A small network was shown many inputs. Here are its activations along a few directions, one row for each input.
In each table, some parts of the input vary, and every possible input appears once, in random order.
Descriptions start from the smaller parts, as in this example, which fits no table here: values(3) and (point or line(9) or (line(4) and ring(5))).
Shared parts are said once, and a part with two or three values counts as separate values.

A family of inputs:
r1: [ 18 -13 -31   8  -9   6 -37 -21  -1  24   5  10]
r2: [ 18  -7 -24   2  -7  13 -34 -29  -8  24 -10  14]
r3: [-31  20  45  -1  19 -11  25  30  20  -3   5  -4]
r4: [-32 -23  -6  38  22  20  22 -13  -8   2 -14 -57]
r5: [ 17  20 -16  29  18  16 -24 -37 -15  -1   9 -15]
r6: [-10  -2   9 -22  16 -17  28  37  21 -18   7  22]
r7: [-27 -59 -20  13  -9   6   3   2   5  30 -18 -20]
r8: [ 30   1 -18   0 -42   4 -14 -23 -15 -16  -7 -13]
r9: [ 26  -1 -14 -16 -20  18 -19 -33 -10 -13 -24   4]
r10: [ -6   6  48 -10  -3 -13  26  45  33   0  -2  -1]
r11: [-25  19  10  -2  33 -12  31  27   9 -14  15  13]
r12: [-15   1  46 -16   1 -15  22  39  31  -7  -3   4]
r13: [ -9 -58 -14   8 -18   9  12   3  24 -13 -34 -44]
r14: [-28  -7  13 -27  14 -17   9  43   8   1  10  26]
r15: [-24  25  46   7  17  -9  30  35  20   4   8  -8]
r16: [-17  -9   5 -23  22 -25  30  32   9  10  24  31]
r17: [ 12  -4 -19  -7 -18  14 -23 -28 -20  22 -17  15]
r18: [ 13  -2 -19  -4 -31   6 -18 -25 -30  22 -15   6]
r19: [-20   3  42 -10  -2 -14  20  48  23  25   7  11]
r20: [ 19  -6 -32  11 -24   5 -32 -17 -10  22  11  -4]
r21: [ 28   0 -14  -6 -39  13 -16 -30 -14 -17 -18  -7]
r22: [-21  15  11  -7  42 -20  38  17   8 -10  25  10]
r23: [-28   0  41 -16   1 -16  16  41  21  17   4  15]
r24: [-24  -4   5 -19  14 -15  22  39  10   5  15  32]
r25: [ 14  -4 -26   3 -30  -1 -22 -20 -29  20   1  -1]
r26: [ -3  -6  11 -25  20 -23  37  29  22 -14  16  19]
r27: [-17  -6  17 -28  16 -20  14  40  18 -22   4  15]
r28: [ 19  21 -18  36   2   9 -19 -30 -21  -3  15 -23]
r29: [ 17  18 -10  23  20  19 -23 -44 -19  -4  -5  -1]
r30: [ 34  -5 -25  10 -32   9 -26 -18   7 -14   6 -17]
r31: [ 11  22 -11  28  -5  12 -12 -34 -37  -7   8 -22]
r32: [-31  15  18 -10  33 -16  17  31   6 -18  11   8]
r33: [ 11  23  -4  21  -5  16  -9 -40 -41  -7  -6 -13]
r34: [ 35  -8 -23   4 -16  11 -31 -25  11 -12  -3  -6]
r35: [ 32  -5 -16  -5 -12  18 -26 -31   6 -10 -19   6]
r36: [ 11  21  -6  12  13  20 -17 -44 -34  -5 -11  -4]
The inputs of r30 and r20 match in every part but one. If r35 is changed in the same way as r30 into r20, which row does it become?
> r2
What do these inputs look like to the network?
> values(3) and (point or line(5) or ring(6))
Start at r36 and move only the ring(6) part, one step at a time. The first step leads to r29. Which rows follow, in order?
> r5, r28, r31, r33
Change only the values(3) part in r14. List by row number the other rows that result.
> r27, r32

A family of inputs:
r37: [ 28  -7  -1 -12 -32   2 -10  -2   7  -5 -10   0]
r38: [-16  12   8  25  15   7   6 -11  -9  -4  -2 -24]
r39: [-40   7  36 -14  36 -25  34  55  24  -4  19  15]
r40: [-11   8  -4  21  26   4   5 -15 -17   3  11  -6]
r41: [ 10  30   4  -1  15   0  -1 -11 -13 -13   9  15]
r42: [ -4 -29 -17   9 -18   6 -12  -5   2   9 -16 -20]
r43: [ 15  31  19   3   5   1   6  -6  -5 -20   4  -4]
r44: [  3  21  13  17   7  10   8  -6   2 -19   0 -23]
r45: [  0  24  -9  13  19   2  -4 -10 -21   7  17   7]
r46: [  0 -29 -22   5  -7   5 -11 -13  -7  17  -7   0]
r47: [-24 -34  14 -38  -3 -27  27  53  35   8  -1  20]
r48: [ 10 -12 -23  -6 -16   4 -19 -10 -11  23  -3  13]
r49: [ 10 -17  -2  -6 -29   9  -8  -8  14  -5 -19 -14]
r50: [ 20  -5 -17 -17 -17   1 -22 -10  -1   3  -3  19]
What do these inputs look like to the network?
> values(2) and (point or ring(6))
The inputs of r47 and r39 match in every part but the values(2) part. If r48 is changed in the same way as r47 into r39, which row does it become?
> r45

A family of inputs:
r51: [  9   6   6  24 -18  27  -7 -29 -16  -5 -24 -34]
r52: [-45   0  15  -1  35 -12  25  23  -2   0   6   1]
r53: [-19 -13   0  20 -10   0 -10   5 -11  56   1  -5]
r54: [ -6  33  29  -7  23 -17  21  21   2 -14  16  11]
r55: [ 26  27   8   5 -24  20 -19 -31 -19 -11 -14  -5]
r56: [ 11 -14 -45  28  13  13 -19 -37 -14   3   6 -14]
r57: [ 24  30  -8  17   5  17 -21 -39 -23 -10   6   2]
r58: [  7   9 -13  34  11  30  -7 -36 -22  -5  -1 -26]
r59: [-27  13  26  10  26  -8  34  22   3 -10  11 -16]
r60: [-10   5  21  10   5  -9  23  21  26 -10   8 -25]
r61: [ -1 -14  11 -37   0 -14   7  28  27   0  -1  25]
r62: [ 31  -1 -13 -14 -42  12 -27 -28 -12  -8 -22   0]
r63: [ 13 -21 -15   5 -38  19 -13 -22 -10  -1 -29 -28]
r64: [ 16 -35 -44   9 -20   9 -19 -25 -12   5  -9 -16]
r65: [  2  11  -1   0 -14  -9 -27  -1 -12  49  11  25]
r66: [-11 -21  17   0  -2 -11  11  34  38  -9  -2 -15]
r67: [-16  -1   9 -30  19 -13  24  25   5   3   1  36]
r68: [ 26   8 -39  12   5   7 -29 -38 -18  -2  14  13]
r69: [-24  19  18 -16  31 -18  16  26  -4  -5  12  26]
r70: [ 31 -13 -41 -10 -24   7 -30 -28 -16  -3   0  11]
r71: [  8   2  16 -20  -8 -11   3  35  33 -14   7  13]
r72: [-34 -22  10 -12  24 -15  31  23  10   6  -7  13]
r73: [ 10  26  24  -7   2 -15  13  21  23 -17  15   5]
r74: [-20 -34  10 -19   2  -9  21  31  28   2  -6   1]
What do these inputs look like to the network?
> values(2) and (point or ring(5) or ring(6))
Which other rows agree with r66 in the values(2) part? List them by row number.
> r51, r52, r53, r56, r58, r59, r60, r63, r64, r72, r74
Start at r54 and move only the ring(6) part, one step at a time. The first step leads to r73. Which rows follow, in order?
> r71, r61, r67, r69
